Each row below holds a small network's activations on one input, seen along a few directions.
Each table varies a few parts of the input and shows all the possible inputs, shuffled.
A made-up example of a description, with smaller parts first: one of 3 separate values, together with either a single point or one of 11 places along a line or (one of 6 places along a line, together with one of 8 places around a ring).
Shared parts are said once, and a part with two or three values counts as separate values.
In the rows, 128 means zero.

A family of inputs:
x1: [139 110 146 116 121 164 120 142 136 148 108  69 115  66 130 140 166 174]
x2: [136 137 108 136 121  91 130 129 109 114 142 200 139 186 114 123  88 121]
x3: [133 118 153 115 128 162 128  96 136 113 114  44 120  80 139 129 161 142]
x4: [161 107 135 132 120 121 150  65 133 102 117  51 119 101 153 132 148 139]
x5: [185  89 112 129 105  98 158  91 136 134 124  81 117 102 151 148 140 174]
x6: [124 145 118 130 127 115 112 169 111 142 128 212 133 165 100 122 102 137]
x7: [ 65 121  98 152 167 113 152 164 178 198 161 145 135 123 173 150 143  28]
x8: [117 159 133 138 136 115 124 100 108  84 135 169 140 187 115 103  94  86]
x9: [ 86 167 147 119 141 153 101 136 111  91 135 161 142 166 102 100 105  91]
x10: [ 96 164 142 119 134 155  94 179 114 129 129 185 136 153  92 108 108 123]
x11: [167  91 117 121 107 119 138 138 135 154 115  91 111  79 139 152 154 192]
Describe the family of inputs behind these rows.
Answer: either a single point or (one of 2 separate values, together with one of 5 places around a ring)
A walk changes only the place on the ring of 5. It starts at x11 and steps to x5. List the rest of the walk in order.
Answer: x4, x3, x1
Which other rows does x2 become when the choice among 2 separate values takes its other values? List them by row number.
Answer: x5

A family of inputs:
x12: [ 76 156 124 135 155 133 113 151 117 140 147 232 159 193 105 128  97  64]
x13: [144 127 136 121 126 137 130  98 121 100 130  97 134 126 126 126 124 140]
x14: [118 119 126 134 135 129 137 118 139 122 136  90 128 112 148 135 139 108]
x15: [132 110 114 136 130 106 147 113 142 136 131 108 121 116 154 138 141 114]
x16: [138 112 122 139 115 115 143 136 144 162 123 121 117 112 148 137 143 131]
x17: [115 130 130 123 148 147 127 136 142 137 131  92 127  98 135 130 143 122]
x18: [122 117 124 120 126 136 129 154 145 157 130 110 121 100 135 137 142 139]
x19: [161 113 125 133 114 117 131 121 116 127 117 128 124 123 126 138 130 165]
x20: [139 134 140 115 137 151 117 118 120 109 120 100 130 111 114 125 132 153]
x21: [142 120 141 116 105 141 119 132 120 130 112 123 121 115 117 129 138 167]
x22: [153 116 131 127 110 113 139  90 123 116 117 118 122 133 133 127 131 144]
x23: [ 97 182 123 136 134 111 105 168 108 100 141 217 133 199  98  86  77  90]
Changing only one part turns x14 into x13. The same change can be made to x18. Which row results?
Answer: x21
Describe the family of inputs behind these rows.
Answer: one of 2 separate values, together with either a single point or one of 5 places around a ring
Which other rows does x15 become when the choice among 2 separate values takes its other values? List them by row number.
Answer: x22

A family of inputs:
x24: [139 118 126 131 128 123 136 113 130 129 125 111 125 117 137 134 137 133]
x25: [136 115 125 132 126 124 139 121 138 141 130 108 127 116 141 140 136 128]
x26: [150 119 129 123 118 125 130 114 121 121 121 119 125 123 124 132 129 156]
x27: [143 120 126 125 121 123 134 111 125 117 128 111 125 121 132 128 130 143]
x28: [142 119 125 133 122 121 134 122 126 125 127 111 123 117 136 131 132 142]
x29: [ 78 176 126 133 149 128 102 167 111 118 145 231 148 200  95 104  83  72]
x30: [144 127 139 121 119 139 123 121 123 122 118 114 125 119 119 126 131 155]
x31: [133 124 132 128 123 134 126 130 126 124 123 108 122 113 131 127 136 141]
x32: [129 123 134 127 129 136 128 120 130 128 121 108 125 113 133 130 141 132]
x33: [132 117 120 132 131 121 140 130 143 149 131 112 124 112 143 137 138 125]
x34: [ 89 171 121 138 143 114 112 158 113 123 146 236 147 206 101 105  81  72]
x35: [125 119 131 128 129 138 131 128 136 136 128 105 128 110 137 137 141 127]
x36: [133 124 133 118 122 134 125 119 127 115 123 107 124 118 126 126 134 142]
x37: [119 119 126 125 132 133 131 137 142 145 127 110 123 106 138 136 144 125]
Describe the family of inputs behind these rows.
Answer: one of 2 separate values, together with either a single point or one of 6 places along a line
Changing only the choice among 2 separate values turns x27 into x36. The same change can be made to x25. Which row results?
Answer: x35
